A small network was shown many inputs. Here are its activations along a few directions, one row for each input.
In each table, some parts of the input vary, and every possible input appears once, in random order.
A made-up example of a description, with smaller parts first: one of 5 places around a ring, together with either a single point or (one of 2 separate values, together with one of 4 places along a line) or one of 11 places along a line.
Shared parts are said once, and a part with two or three values counts as separate values.
In the rows, 128 means zero.

Other details of the inputs shift rows strongly along two fixed directions, in all tables alike. That doesn't count.

Rows:
row 1: [100 145 153 175 124 143  68  65 140 141 126]
row 2: [132 143  97 117 169 106 175 164 102 123 145]
row 3: [117 131 134 134 144 153 131 101 111 134 122]
row 4: [115 119 117 131 153 135 122 101 110 140 120]
row 5: [122 117 109 129 139 131 111 105 100 140 128]
row 6: [120 116 118 128 156 140 127 101 107 130 126]
row 7: [156 108 117  48  41 147 122 176 178 136 146]
row 8: [148 117 127  62  67 150 123 163 188 141 136]
row 9: [121 127 129 131 152 151 129  99 110 125 127]
row 10: [106 147 157 197 118 108  72 104 173 117 124]
row 11: [128 115 108 126 141 137 119 102  98 131 136]
row 12: [146 107 100 132 148 117 168 173  92 113 142]
row 13: [124 125 123 132 137 149 118  99 102 127 136]
row 14: [149 137 136  46  19 148 125 172 197 117 115]
row 15: [107 154 165 192 133 112  97 104 176 126 113]
row 16: [147 114 126 126 142  95 177 163  86 113 130]
row 17: [129 132  91 112 152  98 170 176  86 117 158]
row 18: [139 125 136 131 155 109 174 156 109 118 120]
row 19: [145 116 106 129 166 124 175 164 105 117 131]
row 20: [151 120 130 132 140  91 171 156  84 122 130]
row 21: [104 151 164 191 137 119  81 103 186 122 117]
row 22: [121 123 115 134 138 136 125 106  94 142 125]
row 23: [ 95 141 153 168 141 138  77  71 147 147 111]
row 24: [148 143 161  69  61 133 115 148 191 134 109]
Description of these inputs: one of 2 separate values, together with either a single point or one of 5 places around a ring or one of 6 places along a line.
- Which other rows does row 10 become when the choice among 2 separate values takes its other values? List them by row number. => row 21

Rows:
row 25: [136 121 102  91 139 153 162 152 130 125 129]
row 26: [ 88 140 163 226 159 127  50  62 172 134 123]
row 27: [134 138 114  88 135 132 164 144 107 129 128]
row 28: [152 134 132 120 112  88 177 196 133 105 123]
row 29: [149 109 117  97 119 145 167 133  84 129 118]
row 30: [ 98 141 142 223 232 104 143  85  80 130 119]
row 31: [145 102 102 105 121 147 153 141 103 128 133]
row 32: [111 152 161  88  56 131  43  91 193 149 117]
row 33: [122 123 136 117  69 151  66 110 177 132 136]
row 34: [151 116 120  94 132 151 179 138  96 120 112]
row 35: [121 139 168 104  44 152  50  90 191 136 114]
row 36: [ 90 142 117 230 230  94 118  99  92 130 150]
row 37: [137 114  88  87 130 125 146 152  96 132 148]
row 38: [157 121 130 123 115  92 175 200 139 113 141]
- Changing only one part turns row 27 into row 36. The same change can be made to row 29. Which row results? => row 31
- What is each input in this table made of? => one of 2 separate values, together with either a single point or one of 6 places around a ring
- Which other rows does row 25 become when the choice among 2 separate values takes its other values? List them by row number. => row 30

Rows:
row 39: [124 131 141 152 127 113 116 117 120 127 126]
row 40: [118 132 128 141 134 129 111 113 129 129 131]
row 41: [147 119 118  83  93 129 138 162 146 127 130]
row 42: [117 134 132 138 137 129 112 109 131 134 126]
row 43: [147 123 116  78  89 133 145 169 146 123 135]
row 44: [121 128 135 149 134 133 114 110 129 129 125]
row 45: [126 137 148 147 134 115 126 128 143 122 119]
row 46: [117 133 128 142 137 130 114 113 130 129 126]
row 47: [120 130 132 146 137 131 118 112 130 129 123]
row 48: [118 132 130 137 136 129 111 110 127 134 130]
row 49: [124 140 144 154 134 115 122 129 145 126 125]
row 50: [121 128 133 140 134 131 112 110 126 134 130]
row 51: [122 127 130 144 133 131 114 112 127 129 131]
row 52: [120 137 136 152 134 113 121 133 141 125 133]
row 53: [153 122 119  25  56 168 140 156 161 131 117]
row 54: [154  96  78 121 199 121 234 164  16 121 140]
- What is each input in this table made of? => either a single point or one of 5 places along a line or (one of 2 separate values, together with one of 5 places around a ring)
- Which of the alternatives is row 39? => a single point

Rows:
row 55: [121 126 117  72 110 185 107  87 132 145 116]
row 56: [138 110 131 157 147 116 158 126  81 121 121]
row 57: [138 123 137 151 158 127 169 129  99 122 116]
row 58: [136 136 142  87  90 121 121 138 145 133 122]
row 59: [135 119 111 101  85 130 102 139 139 130 148]
row 60: [ 75 165 165 216 150 110  33  73 195 135 133]
row 61: [136 124 125 101 103 153 126 144 163 126 133]
row 62: [134 133 134 139 161 121 167 140 115 120 112]
row 63: [133 106 106 155 147 120 140 136  94 125 145]
row 64: [123 124 105 134 152 102 134 143 106 135 150]
row 65: [123 141 133 158 168 111 159 126  95 121 120]
row 66: [143 122 136  98  82 127 123 132 124 125 123]
row 67: [131 136 122  95 111 142 128 151 175 125 126]
- What is each input in this table made of? => either a single point or (one of 2 separate values, together with one of 6 places around a ring)
